These are the activations of a small neural network, seen along a few directions. Each row is one input.
Each table varies a few parts of the input and shows all the possible inputs, shuffled.
Descriptions start from the smaller parts, as in this example, which fits no table here: ring(8) and (point or ring(11) or (values(2) and line(6))).
Shared parts are said once, and a part with two or three values counts as separate values.

Table:
x1: [ 20  -5 -13  12  47  -6 -30 -19 -16 -35 -35  -3  37]
x2: [-64   5  -8 -61 -57 -41  45  19  57  31  33 -38 -55]
x3: [ 22  11   6  54  17  -6  23  25 -29   6 -11  13   8]
x4: [  1  12  -4   4  18  47 -43  17   9  13  19  38  31]
x5: [ 33  14   5   0  33  45 -36 -12   2  -8  41  37   0]
x6: [ 28  10 -22  14  27  23 -26 -30 -38 -17  22  17  36]
x7: [ 61 -12 -15  18  22   4  11  17 -36 -34 -29 -19   3]
x8: [ 10   0  14  33  28  15  20  13   1  26 -33  45  -4]
x9: [-73 -36  -6 -59 -79 -25  16 -37  21  28 -29 -70 -63]
x10: [-92 -14   8 -58 -74 -59  31 -46  30 -32  35 -68 -43]
x11: [ 43  13  14  53   0 -26 -21   4   1 -20 -10   8  16]
x12: [ 10   1  20 -10  17  30   8  48  -2  41  -2  40  35]
What is each input in this table made of?
> values(3) or ring(9)
Which other rows belong to the same alternative as x2? List them by row number.
> x9, x10

Table:
x13: [  5 -14 -16 -13 -13 -19 -21  -5  -4 -18 -19 -40   3]
x14: [  3  -6 -21 -31  -2 -14 -13 -13   0 -17   4 -35 -15]
x15: [ 32  -9  23  25  18   6  -9  -7 -33   2 -32  16   9]
x16: [ 23   0 -26   7  14  31 -10  11  -6 -15  13   9  18]
x17: [-32 -11   1  -4  -1 -28  14  -1   7  10 -37 -23 -10]
x18: [ 17   8   8   1  15  23 -23   1   4  -4  17  37  22]
x19: [-18  -7  -1 -17 -12   6  -7 -18   3 -20  14 -11 -22]
x20: [-32   1  -1 -11 -27  -6   2  12  18  22  15 -15 -34]
x21: [-25 -10   7  -3 -24 -27   2   4 -15  13 -32 -30 -26]
x22: [-21  -4  12  45 -38 -39  33  10  16 -48  31 -39   5]
x23: [17  3 15  5 -1 18  0 -1  7 20 19 35 25]
x24: [-20  -1   5 -13 -16  -5   4 -21  11   9  18 -12 -24]
x25: [-12  -6  -6 -18  -5  -9   4 -30 -14 -22  -6 -22 -19]
x26: [ 18   8   1  31  11  -7  -1  18 -31  12 -38  11   2]
x27: [ 31  -2   6   7  28  23 -19  -9 -20 -17  -1  19   9]
x28: [-29  13   5 -29 -33 -16  13   6  27  24  13   9 -17]
x29: [ 35 -10  12  21  20  17 -22  -7 -22 -26 -27  15  16]
x30: [ -9  -3 -30 -19 -15   1  -6  -4  21 -11  17 -31  -7]
x31: [-17  -4   9 -24 -29 -13   8 -24  20  14  22   2   2]
x32: [-22   5  -3 -18 -18 -24  14  -1  -8  14  -8 -17 -34]
x33: [ -5  -3  14 -18  -8 -19   4 -32   1   6  -1 -11 -32]
x34: [ 26   5   4  11  24  35 -20  -4   5 -12  12  29  -3]
x35: [ 42  -7 -14  11  20   8 -24   8 -21 -24 -26  -3  23]
x36: [-38  -4  15 -36 -16  -8  17  14  35  26  14   3  -3]
x37: [-9 15  1  3 22 11  4 24 20 30 13 31 37]
x38: [  6   1  -1  15  35  13  13  19   2  26 -12  16   4]
x39: [-32  -3   4 -24   8 -21  15   7   9  23  -5 -24 -22]
x40: [11 15 -6 22 11 21 -6 25  7 22 13 20 -6]
x41: [ -2 -26  11 -10  -9  -6 -11 -23 -10 -25 -22 -21  -8]
x42: [ 27   5  -6  21  13   7  16 -15 -24   5 -10  14   7]
x43: [ -3 -17  16  -3 -19 -21   4 -25  -6  -2 -28 -24 -19]
x44: [-6 15 -4  8 30 18  8 27  3 19  6 20  3]
x45: [-17  -3  11 -29 -19  -3  -8 -25  19 -15  17  11   2]
x46: [-13  -2 -17 -36 -25  -5 -10  -6  18  -9  21 -21  19]
x47: [ 12  12  -8  17  11   4   6  10 -30  13  -9  10   3]
x48: [  8  -3   4  34  24   3   6  19   3  11 -46  14   5]
x49: [ 23   6 -13 -14   7  23 -16   6  -1 -13  18  17  41]
x50: [15  5 -8 22  7 21 10 -4 -8  9 10 22  4]
x51: [ 22  16  20  80  -2 -19  17  24  -5 -51  29  -3  28]
x52: [-44   4  -4 -17  -2  -3  16   9  26  19  13 -17 -27]
x53: [ 37   1 -23   0  23  13 -14   2 -20 -21  -5   2  19]
x54: [-1 17  4  1 -6 11 11 17 -3 23 10 36 21]
What is each input in this table made of?
> values(2) and (point or (line(4) and line(5)))
Changing only the values(2) part turns x47 into x32. The same change can be made to x48. Which row results?
> x17
Changing only the values(2) part turns x26 into x21. The same change can be made to x34. Which row results?
> x19
Change only the line(5) part in x16. List by row number the other rows that result.
> x34, x40, x44, x50
Change only the values(2) part in x15. List by row number the other rows that result.
> x43

Table:
x55: [ 18  13   0   1   1  32 -16   1   8 -12  51  38  23]
x56: [ 26  -2 -22  11  23   3 -12   1 -28  -8 -39  -9   2]
x57: [ 34  -7  -8  17  10  -2 -22   6 -24 -46 -16 -24  22]
x58: [ -5  14 -11 -15  17  34  -7  15   1  35  14  39  10]
x59: [-15   9  12  -9  11  17  10   6  11  56   1  51   9]
x60: [-81   2  -2 -79 -52 -29  21 -18  48  22  32 -19 -40]
x61: [-42 -23  -9 -43 -46 -49  14 -38   9 -28 -12 -81 -49]
x62: [-15  16  26  20  -6  -5  23  31  23  35  23  28   2]
x63: [ 16  12 -16  -3   9  25 -14  22  23   0  34  29  38]
x64: [ 46 -17  16  20   9  10 -23 -30 -30 -56  -5 -14   5]
x65: [  8  -7  -1  25  20 -15   8  -3 -30   8 -51 -13  -7]
x66: [  9  -9  16  54   5 -20  18   8 -10  -5 -32 -23 -14]
What is each input in this table made of?
> values(2) and (point or line(5))
List by row number the other rows that have the values(2) part in common with x62.
> x55, x58, x59, x60, x63
